Each row below holds a small network's activations on one record, seen along a few directions.
Each row is followed by the record's values for the fields Zirag, Podim, Lurap, Gok, Bovid.
A field that a record lacks is left out.
Other fields move the rows too, some of them a lot.
(in the rows, 500 means zero)
Strong random noise was added to every row along 19 fixed directions; ignore it. To show where, here is one row again and again, with new noise each time:
[440 291 204 214 801 519 411 487 551 525 542 607 752 267 306 532 531 317
 544 410 464 605 492 287 404 418 431 510 636 634 426 456 690]
[402 425 423 260 586 397 537 480 509 452 583 577 591 462 508 398 388 685
 441 210 590 622 617 549 586 701 345 635 470 624 538 456 531]
[559 431 412 436 494 446 442 378 629 627 633 438 535 373 398 482 463 567
 691 474 543 449 499 641 609 608 504 414 565 515 603 554 559]
[556 567 410 332 382 669 491 536 599 498 318 445 333 539 543 520 547 451
 609 351 443 601 342 491 548 501 503 268 414 482 507 478 389]
[432 591 503 520 268 599 304 460 459 368 547 361 573 655 494 558 292 257
 599 507 452 556 654 573 515 324 258 475 471 591 427 703 445]
[601 526 344 482 529 465 410 513 416 662 494 248 608 524 352 331 628 370
 610 432 508 768 388 701 641 554 606 378 624 559 575 604 815]
[424 469 518 410 543 482 582 572 536 615 583 548 635 468 318 648 535 456
 359 755 292 513 608 487 540 610 624 526 518 504 333 332 469]
[461 425 416 644 625 369 518 434 479 359 428 507 400 685 671 573 397 635
 374 507 256 197 626 432 302 508 651 724 401 424 348 716 422]
[439 475 533 597 472 446 384 406 470 575 442 614 372 350 612 440 417 428
 492 209 480 652 556 583 442 363 317 677 520 476 517 502 690]
[408 216 536 569 605 274 382 464 394 689 583 515 457 545 520 471 308 562
 481 476 319 665 520 528 335 616 541 480 480 435 599 648 581]
[484 400 424 537 647 549 567 697 328 514 603 716 627 544 386 444 363 370
 532 548 489 528 691 413 334 461 396 658 700 562 243 454 629]
[703 397 484 431 429 385 443 506 542 650 565 252 583 330 421 452 421 604
 686 504 357 676 450 456 597 474 357 481 503 447 581 468 551]
[448 397 712 421 553 509 495 441 486 627 482 240 517 366 589 639 571 598
 280 649 533 646 443 570 497 463 346 515 425 564 483 225 487]
[525 578 815 719 331 544 598 573 464 595 639 601 450 313 490 563 478 402
 542 579 469 651 586 449 473 264 462 351 536 392 505 421 608]
[554 452 418 479 422 562 628 341 395 440 427 608 483 644 274 376 208 528
 579 359 472 648 561 611 534 509 376 492 527 419 542 619 607]
[535 298 544 464 509 468 442 314 345 607 421 617 596 458 504 441 393 418
 386 509 460 458 414 613 404 479 481 599 554 510 393 570 564]
[489 640 640 526 501 510 552 496 537 395 408 439 617 450 598 701 734 429
 242 575 437 395 423 369 469 363 690 506 450 538 378 435 468]
[604 573 434 489 478 630 562 606 517 299 489 285 512 624 229 701 497 589
 576 414 640 462 290 277 391 664 695 322 498 643 546 552 344]
[345 498 608 357 502 415 491 425 549 447 556 512 546 459 646 636 354 522
 402 480 200 588 750 403 505 277 478 609 415 446 449 531 588]
[568 487 577 491 462 536 584 417 446 381 249 785 687 559 342 560 387 421
 367 272 642 674 295 319 391 427 287 530 609 486 548 359 463]
[516 526 552 324 337 371 518 610 507 635 594 356 590 517 460 399 489 579
 630 529 418 836 518 630 732 606 587 360 425 563 581 424 530]

[581 569 608 444 355 494 660 346 509 367 559 450 666 444 318 535 471 635
 430 524 611 431 478 545 655 556 542 451 424 537 579 507 440]
Zirag is u5, Podim is s1, Lurap is v2, Gok is g2
[516 405 593 432 580 551 613 477 420 652 675 549 389 286 191 578 328 655
 492 342 372 657 548 374 447 601 653 544 633 394 625 460 773]
Zirag is u4, Podim is s1, Lurap is v2, Gok is g1, Bovid is k1
[611 450 531 443 359 433 604 448 363 305 584 469 689 540 515 361 295 600
 554 540 531 464 619 505 553 428 360 601 390 573 409 598 411]
Podim is s3, Gok is g2, Bovid is k4
[567 428 657 463 519 460 475 315 537 599 668 476 544 539 633 515 411 657
 627 556 709 213 445 664 514 559 638 375 668 500 653 653 524]
Zirag is u2, Podim is s1, Lurap is v2, Bovid is k2
[534 489 589 411 423 478 463 533 548 532 694 425 539 491 392 582 360 674
 723 520 728 450 440 532 527 669 619 470 552 659 589 461 400]
Podim is s3, Gok is g2, Bovid is k4
[343 376 642 323 509 541 565 448 265 512 717 612 616 455 447 306 330 460
 501 455 697 811 647 651 545 451 426 383 497 660 553 568 730]
Podim is s2, Gok is g1, Bovid is k1
[588 420 403 431 564 463 563 371 477 377 431 521 649 528 398 470 435 565
 527 511 586 405 445 472 487 463 473 588 521 535 468 532 504]
Zirag is u5, Podim is s1, Lurap is v2, Bovid is k3
[415 401 580 590 676 445 561 494 602 665 446 575 558 541 422 650 627 564
 278 703 591 529 409 542 455 702 391 411 547 420 585 202 360]
Zirag is u3, Podim is s1, Lurap is v2, Gok is g2, Bovid is k4
[404 389 526 125 494 430 492 452 566 599 388 741 675 406 450 527 498 464
 443 416 469 810 352 446 577 506 497 435 499 548 606 228 499]
Zirag is u5, Podim is s1, Lurap is v2, Gok is g1, Bovid is k4
[558 441 609 432 396 405 414 485 550 573 382 493 586 507 627 492 414 478
 610 578 469 703 419 429 520 313 257 463 468 454 578 370 412]
Zirag is u2, Podim is s2, Gok is g1, Bovid is k1
[462 410 587 530 497 497 462 435 334 606 597 457 497 388 400 508 538 434
 413 567 528 534 456 646 444 547 748 529 511 618 441 559 651]
Podim is s1, Lurap is v1, Gok is g1
[504 476 570 751 400 382 446 558 365 721 640 536 406 297 552 278 633 461
 342 573 461 437 580 774 578 701 469 645 404 477 353 506 497]
Zirag is u3, Podim is s3, Gok is g2, Bovid is k4
[346 518 773 567 379 389 400 448 590 470 408 708 610 428 624 698 511 378
 371 489 597 684 429 356 418 292 295 501 454 519 596 283 368]
Zirag is u2, Podim is s1, Lurap is v1, Gok is g1, Bovid is k3
[473 337 614 597 767 646 574 417 477 717 543 531 459 384 366 624 632 509
 305 659 622 426 360 516 364 588 556 325 691 401 612 345 636]
Zirag is u3, Podim is s1, Lurap is v2, Bovid is k1
[579 606 690 457 556 443 471 636 567 619 560 234 450 486 736 565 549 791
 498 300 633 572 471 528 575 589 393 607 641 500 641 303 589]
Zirag is u5, Podim is s1, Lurap is v2, Gok is g2, Bovid is k4
[572 509 511 419 396 411 554 428 468 508 349 383 425 578 573 347 430 635
 534 450 367 718 477 602 641 458 514 527 363 419 579 513 545]
Podim is s2, Gok is g1, Bovid is k1
[525 630 679 616 325 496 707 514 461 488 506 692 484 383 432 476 540 495
 396 588 483 522 575 532 564 408 599 569 420 456 374 356 495]
Zirag is u2, Podim is s3, Gok is g2, Bovid is k4
[472 454 373 560 334 481 368 462 616 550 478 607 354 411 426 472 451 384
 715 447 503 529 462 567 501 516 429 402 385 523 579 520 369]
Zirag is u1, Podim is s1, Lurap is v2, Bovid is k1
[448 588 587 790 566 608 607 609 438 568 523 498 352 534 593 430 615 487
 294 543 554 505 651 611 496 545 215 549 557 374 462 373 542]
Zirag is u4, Podim is s1, Lurap is v1, Gok is g1, Bovid is k2
[567 542 486 444 625 531 454 567 437 503 466 343 554 483 610 494 614 412
 438 501 356 504 464 371 476 384 597 495 547 459 424 636 653]
Podim is s2, Gok is g1, Bovid is k1
[729 413 487 541 481 449 583 229 645 615 685 504 561 294 303 475 394 630
 732 571 421 294 538 540 626 482 536 371 627 278 681 648 628]
Zirag is u4, Podim is s3, Gok is g1, Bovid is k1
[510 450 499 519 566 399 532 523 609 668 563 463 507 427 555 492 656 575
 567 745 538 401 532 663 573 564 620 523 526 543 446 300 486]
Zirag is u2, Podim is s3, Gok is g1, Bovid is k1
[463 536 558 668 424 394 468 543 498 597 787 498 477 199 334 393 608 538
 500 331 682 598 564 629 623 749 458 503 468 595 635 462 580]
Zirag is u3, Podim is s3, Gok is g1, Bovid is k1
[468 619 497 566 522 410 443 502 613 565 494 253 306 683 482 689 466 721
 546 422 351 500 514 585 532 659 824 642 566 451 653 504 611]
Podim is s1, Lurap is v1, Gok is g1
[559 432 446 430 515 512 542 397 504 438 430 503 704 647 388 430 397 546
 481 610 643 473 482 584 594 574 169 529 541 520 511 428 364]
Zirag is u5, Podim is s3, Gok is g1, Bovid is k1
[442 493 563 357 426 586 446 391 412 447 542 550 609 451 405 543 367 462
 417 459 651 394 533 569 517 559 409 745 551 667 351 468 474]
Zirag is u2, Podim is s1, Lurap is v2, Bovid is k3
[444 428 335 566 620 482 450 411 433 478 469 277 449 509 450 460 524 491
 429 507 451 546 555 599 475 485 472 574 413 540 487 590 640]
Zirag is u1, Podim is s1, Lurap is v1, Gok is g2
[527 716 522 409 397 522 513 751 527 359 453 465 527 709 634 506 433 469
 624 378 415 648 568 329 548 422 428 446 481 472 464 546 410]
Podim is s3, Gok is g2, Bovid is k4
[596 522 743 493 274 299 460 326 507 487 573 669 788 530 541 465 307 570
 525 443 571 437 477 512 616 483 443 515 587 441 682 631 416]
Zirag is u4, Podim is s1, Lurap is v2, Gok is g2, Bovid is k2
[392 626 595 369 506 590 325 424 558 497 485 279 457 560 602 715 528 478
 344 357 467 494 480 545 528 534 494 489 531 534 572 555 551]
Zirag is u5, Podim is s2, Gok is g1, Bovid is k1
[455 574 453 632 367 419 369 288 688 550 473 555 487 353 595 568 630 344
 574 713 348 263 583 630 601 276 639 550 418 452 458 557 478]
Zirag is u4, Podim is s1, Lurap is v1, Gok is g2, Bovid is k1
[540 599 471 589 522 441 432 722 428 633 339 330 395 683 541 536 566 508
 649 641 489 626 436 565 440 472 749 761 610 622 347 273 611]
Zirag is u2, Podim is s2, Gok is g1, Bovid is k1
[456 628 599 359 425 461 665 451 541 409 482 656 522 437 560 426 499 674
 356 364 534 469 600 573 692 587 479 681 427 511 481 375 474]
Zirag is u5, Podim is s2, Gok is g1, Bovid is k1
[503 507 618 553 481 124 265 426 582 544 379 489 857 545 767 514 704 442
 366 547 560 466 290 483 553 487 544 580 503 537 625 498 391]
Zirag is u4, Podim is s1, Lurap is v2, Gok is g2, Bovid is k3
[536 469 422 593 570 319 590 456 511 378 453 605 496 522 831 239 592 584
 530 429 493 428 558 502 536 358 500 436 326 405 573 687 511]
Podim is s1, Lurap is v2, Gok is g2, Bovid is k1
[592 433 294 460 604 609 557 549 523 576 425 490 380 447 483 438 634 435
 672 636 423 432 419 494 448 390 691 389 538 462 395 491 610]
Zirag is u1, Podim is s1, Lurap is v2, Gok is g1, Bovid is k3
[761 417 551 470 432 479 734 441 538 573 321 478 488 598 478 497 385 792
 609 769 372 426 375 482 559 463 546 572 517 323 509 277 366]
Podim is s1, Lurap is v1, Gok is g1, Bovid is k2
[539 537 349 472 533 427 546 497 577 544 571 429 533 588 491 376 502 575
 680 531 434 533 656 633 666 480 561 485 567 452 593 527 667]
Zirag is u4, Podim is s1, Lurap is v2, Bovid is k1

Which values does each new row have?
[442 450 293 440 608 484 321 555 546 537 405 397 456 497 570 507 662 318
 658 572 392 556 355 421 404 390 731 341 416 567 477 592 516]
Zirag is u3, Podim is s3, Gok is g2, Bovid is k4
[555 310 633 730 524 425 608 492 273 511 503 461 366 532 568 461 305 602
 394 663 250 474 595 415 275 344 524 601 405 340 414 619 540]
Zirag is u1, Podim is s1, Lurap is v2, Gok is g2, Bovid is k2
[500 523 446 672 406 524 523 482 479 511 546 539 456 439 379 456 443 415
 506 579 351 520 649 549 535 440 367 552 491 405 469 524 545]
Zirag is u5, Podim is s1, Lurap is v1, Gok is g1, Bovid is k2
[654 466 566 691 371 560 454 452 501 683 487 564 603 464 317 553 499 253
 554 740 468 433 396 564 485 446 390 325 634 359 484 506 467]
Zirag is u1, Podim is s1, Lurap is v2, Gok is g2
[406 456 452 348 670 535 555 344 596 614 347 325 481 649 735 538 609 483
 414 793 332 544 611 749 590 290 485 427 477 403 440 348 629]
Zirag is u2, Podim is s3, Gok is g2, Bovid is k4
[444 453 326 668 643 223 463 381 725 453 493 717 601 554 533 483 486 541
 473 447 365 392 610 425 503 529 360 506 474 292 659 625 441]
Zirag is u5, Podim is s3, Gok is g2, Bovid is k4
[533 645 561 643 374 716 556 605 489 354 361 434 356 841 561 609 381 420
 594 730 470 389 557 474 413 341 431 433 495 432 366 516 302]
Podim is s2, Gok is g1, Bovid is k1
[547 504 496 447 312 534 443 620 386 540 607 574 584 367 329 442 429 301
 576 493 412 610 524 467 527 508 521 517 479 580 356 555 486]
Podim is s1, Lurap is v2, Gok is g2, Bovid is k4
[582 652 410 576 575 562 685 741 500 366 436 184 456 587 437 488 689 624
 523 492 677 722 476 467 548 515 431 469 434 604 496 235 514]
Podim is s3, Gok is g2, Bovid is k4
[448 450 242 478 671 464 539 437 634 493 278 602 353 828 552 494 459 627
 474 395 407 422 491 582 472 739 487 502 498 349 561 488 383]
Zirag is u4, Podim is s3, Gok is g2, Bovid is k4
[487 502 542 567 422 390 484 584 477 522 471 471 415 606 775 363 538 584
 469 515 463 494 564 624 530 543 408 575 372 485 457 484 367]
Zirag is u4, Podim is s1, Lurap is v2, Gok is g1, Bovid is k4
[693 520 396 337 399 570 629 636 422 356 435 406 510 568 344 399 365 647
 580 285 497 602 410 339 546 644 410 498 443 507 493 522 402]
Zirag is u1, Podim is s1, Lurap is v2, Gok is g2, Bovid is k3
[580 353 707 372 394 499 451 328 254 471 328 444 501 460 627 517 456 560
 229 528 447 331 225 491 366 543 745 641 345 589 345 626 354]
Podim is s2, Gok is g1, Bovid is k1
[511 591 504 545 378 496 344 588 564 540 535 477 413 536 500 515 511 463
 601 263 640 573 400 560 526 692 436 417 526 552 632 546 412]
Podim is s1, Lurap is v2, Gok is g1
[427 559 452 548 563 587 651 535 550 338 479 368 391 636 408 579 453 635
 581 690 596 517 603 488 498 450 520 525 415 561 490 363 439]
Podim is s2, Gok is g1, Bovid is k1
[487 394 475 321 460 582 686 381 462 618 317 555 479 481 342 455 526 572
 350 671 506 666 404 718 618 618 468 498 427 520 456 170 451]
Zirag is u1, Podim is s1, Lurap is v1, Gok is g1, Bovid is k2
[552 706 516 804 544 452 458 857 551 579 524 539 427 647 649 506 752 430
 526 418 497 511 468 396 455 572 606 392 677 399 552 452 547]
Zirag is u3, Podim is s3, Gok is g1, Bovid is k1
[455 578 678 417 406 607 559 531 471 407 540 592 574 461 352 737 386 368
 382 393 374 655 538 276 403 366 537 389 531 473 482 494 543]
Zirag is u1, Podim is s3, Gok is g2, Bovid is k4
[570 624 397 418 351 536 364 558 455 459 378 529 567 530 452 489 434 265
 490 367 190 572 534 377 546 401 451 675 507 452 338 623 530]
Podim is s2, Gok is g1, Bovid is k1
